A small network was trained on invented records. Each row is its activation on one of them, seen along a few directions.
After each row come some of the record's fields: Difun, Suzul, Vedot, Natef, Giku, Mufe, Zamov.
Not every record has every field; a missing one is left out.
The largest differences between rows may come from other fields.
Strong random noise was added to every row along 9 fixed directions; ignore it. To show where, here is one row again and again, with new noise each time:
[   4  106   24  -64  110  125   17  -50 -217   59  120   30  -83  -16
 -143 -438   53  128  297  -39  -38  -96 -124 -118  130   60]
[ 310 -351  367  442 -236  259  368  324  221 -198 -174 -314   60 -110
 -308 -110 -278 -260 -239   22  242 -443  -76 -650  413  -29]
[  55   29  104  -33   31  238   57  164   92 -346 -276  -25 -118  219
  -90   -8 -306 -152  -85  121  -70   12 -163 -168  101  -38]
[ 365  -41  383 -104    9   95  196  270  354 -498 -626   68   -5  204
   10  226 -129  259 -120  162 -141  -66 -267 -169   -4 -141]
[ 396 -228 -116  544  -79   37  386 -349  260 -263  102  -19  170  298
 -116  195  -87 -207 -689 -161 -147 -241 -257   69  337 -172]
[ 131 -510  109   26 -495   61   86 -143  207 -286   85  -51  237  226
 -413 -239   91  130  -73   58 -207 -215  439  -42  331 -185]
[ 195   17 -313  270 -148  365  526   35  -62 -334 -313 -113  308  -48
 -227 -156   55  394   39  558 -228   65  -32  -43  101 -632]
[ 294  192  286   99  397 -200  127  -58   44  -28   46  255   28  -49
   11  301  -17  122 -239 -246  -98 -249 -614   26 -209  331]
[ -48 -115   -5   77   19   65   52   50   56 -176   52  238   38  213
 -181   28 -194 -373    9 -112 -144   75   57   78   23  159]
[ 277  173   34   61  148   87   46 -249  146 -337 -157 -185 -193  394
   62   84 -311  -69 -553  -28  -33 -143 -513 -101  203  -48]
[   4   13 -346   40  -35   63  163 -216  -54 -190   11  183  175  281
 -150 -158   16    0  126  110 -258  246  136  280   13 -183]

[-258   -8 -427  106  -40  234 -107 -228 -156  -22  266  -58 -117  223
  -46    2 -124 -304 -183   25 -137  195  106  152  124 -239] : Difun is d1, Suzul is j6, Vedot is p1, Natef is z3, Giku is m1, Mufe is l3
[  34 -247  -88  -53 -289 -375  -99 -310   99 -108  231  -75  475 -119
 -191  425   49  282 -361  107 -164 -104  437  270 -291  -31] : Difun is d1, Suzul is j1, Natef is z3, Giku is m3, Mufe is l3, Zamov is g3
[ 341  115  -42 -275   69  -43  193  -15   56   -1 -524   10 -135  131
  381 -357  395  510  573   74   56  228   -3   24   67 -329] : Difun is d1, Suzul is j2, Natef is z2, Giku is m1, Mufe is l2, Zamov is g1
[-132  -27  -46 -568 -181 -183 -441 -463   30 -155  115 -189 -168  457
  -11 -207  -57  123 -279  -41 -156  -44  202  204  156  183] : Difun is d2, Suzul is j6, Vedot is p2, Natef is z2, Giku is m3, Mufe is l5, Zamov is g3
[ 139  180   33   24  204  228  157  349   14 -180 -323   68 -178 -134
  184  152 -157 -150    3  129   -3   67 -314  -95  -58  -21] : Difun is d1, Suzul is j5, Natef is z3, Giku is m2, Mufe is l3, Zamov is g1
[ 286    8  558   26   50   -8 -198  -75  178  -19 -128 -237 -412  302
   79  -49    0  305 -310 -181  241 -399 -603 -378  350  -50] : Difun is d2, Suzul is j3, Natef is z1, Giku is m5, Mufe is l2, Zamov is g1
[-431  -71 -147 -288 -134  388 -171  214 -269 -187  -33  280  -64  -54
  -42 -380  195  245  675  208 -300  161  489   55  120 -318] : Difun is d2, Suzul is j5, Natef is z3, Giku is m1, Mufe is l3, Zamov is g1
[-209  -61  136 -178  101 -158 -706 -523  -71  294  674  -85 -520  383
   62 -137  -13 -266 -392 -648   40 -228 -231  109  328  455] : Difun is d1, Suzul is j6, Vedot is p1, Natef is z1, Giku is m5, Mufe is l2, Zamov is g3
[ 257 -446  240   56 -278  300  311  175  100  -46 -142    0   78 -375
    9 -457  437  452  233    7 -192 -462  186 -290  516 -273] : Difun is d2, Suzul is j6, Vedot is p1, Natef is z2, Giku is m3, Mufe is l2, Zamov is g3
[ 271 -178  286  127 -123  127  276  317   75   96 -316  -84   83 -215
  -65 -354  206  114  326   -5  247  -81  125 -301  192  -89] : Difun is d1, Suzul is j3, Natef is z3, Giku is m3, Mufe is l3, Zamov is g3
[ -48  142 -291  380  249  262  192  -76 -111  143  124  301 -111   16
  169  134  162  -83  -51 -147 -208  151 -235  284   82 -270] : Difun is d1, Suzul is j6, Vedot is p2, Natef is z3, Giku is m1, Mufe is l3
[-204  278  -40 -407  -75  103 -230  226  -64 -215 -566 -371 -117  144
   80 -292 -484  -24  419  334  300  288  297 -495  -26  -97] : Difun is d2, Suzul is j6, Vedot is p1, Natef is z3, Giku is m3, Mufe is l3, Zamov is g3
[ -81  391   36  -45   39 -130 -155 -184 -208   46  145 -495  109 -213
 -236  -88 -258  137 -112  208  288 -167 -101 -421 -168  171] : Difun is d1, Suzul is j2, Natef is z3, Giku is m3, Mufe is l3, Zamov is g3
[-340  285  -91 -217   -1 -116 -272 -140 -283  136  355 -255   -2 -173
 -107 -182 -325 -117   72   73  233  -21   37 -135 -162  291] : Difun is d2, Suzul is j4, Natef is z1, Giku is m5, Mufe is l4, Zamov is g2
[-177  179 -217   82  134 -200 -140 -311 -287  481  495   45   71  -27
 -157 -191  140 -112  227 -156  169  169  -44  242 -237  324] : Difun is d1, Suzul is j6, Vedot is p1, Natef is z1, Giku is m5, Mufe is l2, Zamov is g3
[  93  -65 -204   59 -331   89  161 -219   16 -134  -40 -184   89  345
 -171 -543  -15  -93  250   38   79  -23  290 -150  447 -217] : Difun is d2, Suzul is j3, Natef is z3, Giku is m1, Mufe is l3, Zamov is g1
[ 218   16  315 -469   36 -153 -171  236  326 -167 -593  225 -145  236
  237  134  101  284  255  -42  -49  238   12   77 -136   94] : Difun is d1, Suzul is j6, Vedot is p1, Natef is z3, Giku is m3, Mufe is l3, Zamov is g3
[ 253  -26  250  -83  -24  172  -26  328  445 -286 -754 -168 -433  564
  349   66 -348 -401 -101 -120  293  181  -94 -293  315 -123] : Difun is d1, Suzul is j6, Vedot is p2, Natef is z3, Giku is m1, Mufe is l3, Zamov is g1
[ 403 -282   64  337 -185 -378  307   85  242  448 -255  -25  112   60
  185 -530  310 -170  764 -503  638  151  362 -357  303   18] : Difun is d1, Suzul is j6, Vedot is p1, Natef is z1, Giku is m5, Mufe is l4, Zamov is g2
[  79 -165  353 -175  -92  274  156  341   83 -262 -217   41  -28 -214
  -55 -107  152  295  114  160 -203 -317  -55 -236  204  -57] : Difun is d2, Suzul is j5, Natef is z2, Giku is m1, Mufe is l2, Zamov is g1
[ 161  520  -13  -66  353 -394  -23 -135 -241  485  -21 -191  -64 -142
  206 -238   58  217  342 -124  557  141 -217 -221 -330  258] : Difun is d1, Suzul is j6, Vedot is p2, Natef is z3, Giku is m1, Mufe is l3
[-121   19  263   52  110 -113  -25  240   49 -193   40  240  206 -360
 -168  613  -75  112 -166   47 -170 -160  -23  -17 -466  157] : Difun is d1, Suzul is j5, Natef is z3, Giku is m1, Mufe is l3, Zamov is g2
[ 135  322 -115  459  169 -140  217  -23  -83   92  -45 -255  231 -173
  -31  260 -218 -179 -195  125  450  -23 -244 -254 -243   23] : Difun is d1, Suzul is j2, Natef is z3, Giku is m1, Mufe is l3, Zamov is g1
[-172  192 -261 -229  -37  210 -256 -226  -78 -130   18 -422 -309  357
  -90 -176 -245  -83 -313  333   45  107 -106    6   60 -138] : Difun is d1, Suzul is j6, Vedot is p1, Natef is z2, Giku is m1, Mufe is l4, Zamov is g2
[  -6  248   10 -235  177  159 -299 -118    7 -107 -185 -246 -424  193
  334   26 -194   15 -265 -106   28   -7 -314 -152  210  -54] : Difun is d1, Suzul is j6, Vedot is p1, Natef is z3, Giku is m3, Mufe is l3, Zamov is g3
[-107 -242  271   21 -178  123 -100  369  315 -417 -268   55  -23  144
  -89  357 -344 -447 -302   59  -82   33  146  -59  -19   -2] : Difun is d1, Suzul is j3, Natef is z1, Giku is m5, Mufe is l4, Zamov is g2
[ -63 -146  215  -72  -88 -153  -81  153   95 -108   65   93  189 -234
  -42  305 -142  -12 -162  -11  -66 -132   94  -62 -148  223] : Difun is d2, Suzul is j7, Natef is z1, Giku is m5, Mufe is l2, Zamov is g3
[ 467   -3  -61  485  172 -431  307 -318  191  143  259 -102  169  -85
  165   86 -142 -497 -354 -629  294 -299 -239 -290  211  353] : Difun is d1, Suzul is j2, Natef is z3, Giku is m2, Mufe is l3, Zamov is g2
[  10  321  -98  -15  259 -128 -112 -136  -75  199  -21    6 -232  137
  261 -222  -27 -174  155 -296  166  121 -254  -10   48  136] : Difun is d1, Suzul is j6, Vedot is p2, Natef is z1, Giku is m5, Mufe is l4, Zamov is g2
[ 171 -118  470 -153  293  118   71  447   99   37 -268  376 -239 -306
  276   56  248   43  155 -284 -179 -156 -271   44   72  224] : Difun is d1, Suzul is j3, Natef is z2, Giku is m3, Mufe is l2, Zamov is g3
[ -30  160   10  140   50   29  -45 -218 -145   56   72  -44   -6  -67
   44  -25  192  568  -65   73  -86 -161 -236  -65   45 -316] : Difun is d2, Suzul is j6, Vedot is p2, Natef is z1, Giku is m5, Mufe is l2
[-312 -271  138 -117 -287  285  -68  365   51 -196  -89    5   33  -41
 -290  -77 -153 -192   90  265  -70  -61  339 -192   71  -53] : Difun is d2, Suzul is j6, Vedot is p2, Natef is z2, Giku is m1, Mufe is l4, Zamov is g2
[  31  341 -348  163  294   95  227  179 -132   58 -193  119  -38  -22
  162  113  -78 -241  124   75   47  304 -309  110 -167   23] : Difun is d1, Suzul is j6, Vedot is p1, Natef is z3, Giku is m2, Mufe is l3, Zamov is g1
[-108  146  233   60  146 -116 -286   75  -47  239  128 -207 -245   20
   -5   59 -357 -459  -36 -256  480 -101 -117 -388  -65  420] : Difun is d1, Suzul is j6, Vedot is p1, Natef is z3, Giku is m1, Mufe is l3
[ 131  215 -326  223  -30 -298  417 -191  -45  -78  -99 -254  490 -373
   27  235 -204  131  -93  274  148  -59   68 -213 -263 -123] : Difun is d2, Suzul is j2, Natef is z2, Giku is m1, Mufe is l4, Zamov is g2
[  56  -13  400 -299  204 -184  -54  278  151  -56 -213  288   25 -198
  176  569  175  330 -101  -20 -201    2 -131  227 -374  134] : Difun is d1, Suzul is j3, Natef is z2, Giku is m1, Mufe is l2
[ 210  -48   45 -145 -225 -347   67  -60  204   -1 -297   55  198  171
  -35 -133  314  458  407   74   78  240  265  164 -108 -174] : Difun is d1, Suzul is j3, Natef is z1, Giku is m5, Mufe is l4, Zamov is g2

Here are new rows. What are their fields?
[ -41  181  215    9  171  145 -185  236   97  -55 -261 -141 -432  252
   74  112 -289 -217 -113  -14  251  101 -444 -186   49   12] : Difun is d1, Suzul is j3, Natef is z1, Giku is m5, Mufe is l4, Zamov is g2
[  45   40 -118  102   74 -421  -19 -196  108  169  141  246  225  186
  -31  376   -6 -129  -10 -140   66  301  184  326 -438  193] : Difun is d1, Suzul is j6, Vedot is p1, Natef is z3, Giku is m1, Mufe is l3
[-114 -186  112  -15 -228 -256  -87  -24 -152  310  444   49  241 -319
 -400 -262  212   23  268 -120   88 -225  400  -30 -141  335] : Difun is d1, Suzul is j6, Vedot is p2, Natef is z3, Giku is m2, Mufe is l3, Zamov is g2
[  39   -8 -241  154 -176  374  341  260  -87  -93 -440 -142   67   52
 -165 -384  -13  114  403  429  145  265  115 -175  194 -451] : Difun is d2, Suzul is j3, Natef is z3, Giku is m3, Mufe is l3, Zamov is g3
[-106  339 -101   49  325  138 -137  -60 -146  105   54   14 -389  134
  222 -235  -60 -221   23 -222   65   92 -392  -11   86   90] : Difun is d1, Suzul is j6, Vedot is p2, Natef is z1, Giku is m5, Mufe is l4, Zamov is g2
[-159  -19  -69  263 -130  140   29   69 -173  133  168 -243  144 -376
 -119   45  -18  148   -6  213   43  -72  130 -227   -6 -224] : Difun is d1, Suzul is j6, Vedot is p1, Natef is z1, Giku is m5, Mufe is l2
[ -30    8  -21  170  -23  220   33  -76 -101  -83   74    4  -87  200
 -120 -286   39  120  145   82 -106  -27 -110 -103  239 -306] : Difun is d2, Suzul is j3, Natef is z1, Giku is m5, Mufe is l2, Zamov is g1
[-221 -307  141 -192 -358   10 -300  164  127  -44  -73  -51   -3   66
  -24   -9  -64  -40  254   49   25  182  586 -114   59 -131] : Difun is d1, Suzul is j6, Vedot is p1, Natef is z1, Giku is m5, Mufe is l2
[ 146   54  365  156  109  -35  142  413  293 -289 -602  177  191  -21
   16  646 -103  140 -128  263    2  208 -206  -13 -437 -165] : Difun is d1, Suzul is j3, Natef is z1, Giku is m5, Mufe is l2, Zamov is g3
[ 111 -172 -308  414   16   64  383   35 -121  287  144  325  325 -259
 -118 -139  439   77  313  -67 -147  114  122  249   29 -160] : Difun is d1, Suzul is j6, Vedot is p1, Natef is z3, Giku is m3, Mufe is l3, Zamov is g3
[ 182 -239   12  203  -56 -223  112 -267  240   51  121  393  138  240
  102  221  308  142 -138 -380 -176  -34   78  277  111  -89] : Difun is d2, Suzul is j6, Vedot is p2, Natef is z3, Giku is m1, Mufe is l3
[-287  -18  210   43  -47 -201 -275   40   20   23  263  101   74 -139
 -199  484 -173  -96 -176  -65  -38  -64   50   63 -264  186] : Difun is d1, Suzul is j3, Natef is z1, Giku is m5, Mufe is l4, Zamov is g2
[ 530   40  582  -16  273 -181  181  217  282   88 -280  -78 -234   79
   45  -94   48   20    8 -252  341 -267 -547 -311    8  359] : Difun is d1, Suzul is j3, Natef is z2, Giku is m1, Mufe is l4, Zamov is g2
[ 264 -422   13 -302 -532 -271 -117 -494  305  -94   47 -334  183  172
  -37 -225  232  315 -278  -46 -112 -222  533   92  365  -77] : Difun is d1, Suzul is j6, Vedot is p1, Natef is z2, Giku is m3, Mufe is l2, Zamov is g3
[  75  -57 -390   30 -154   26  193 -238  -99   43   25   50  235  -85
  -25 -265  256  193  237   53 -235  125  294  205  115 -265] : Difun is d1, Suzul is j6, Vedot is p1, Natef is z3, Giku is m3, Mufe is l3, Zamov is g3
[  59 -218  -85   46 -205 -397   24 -312  134  193  198  155  219  140
   -8 -174  222 -128  209 -426   11   97  419  225   36  153] : Difun is d1, Suzul is j6, Vedot is p2, Natef is z1, Giku is m5, Mufe is l4, Zamov is g2
[ 142  233  264 -459   82   64 -287  -35   94 -236 -439  -97 -413  389
  287 -248   41  296   17   37  -46   88 -259    9  138 -137] : Difun is d1, Suzul is j3, Natef is z1, Giku is m5, Mufe is l2, Zamov is g1
[  24  216 -434  106  192 -282   83 -319   21  176  -89   31  -28  389
  393 -130 -229 -583  121 -302  344  423  140  110   21  115] : Difun is d2, Suzul is j6, Vedot is p2, Natef is z2, Giku is m1, Mufe is l2
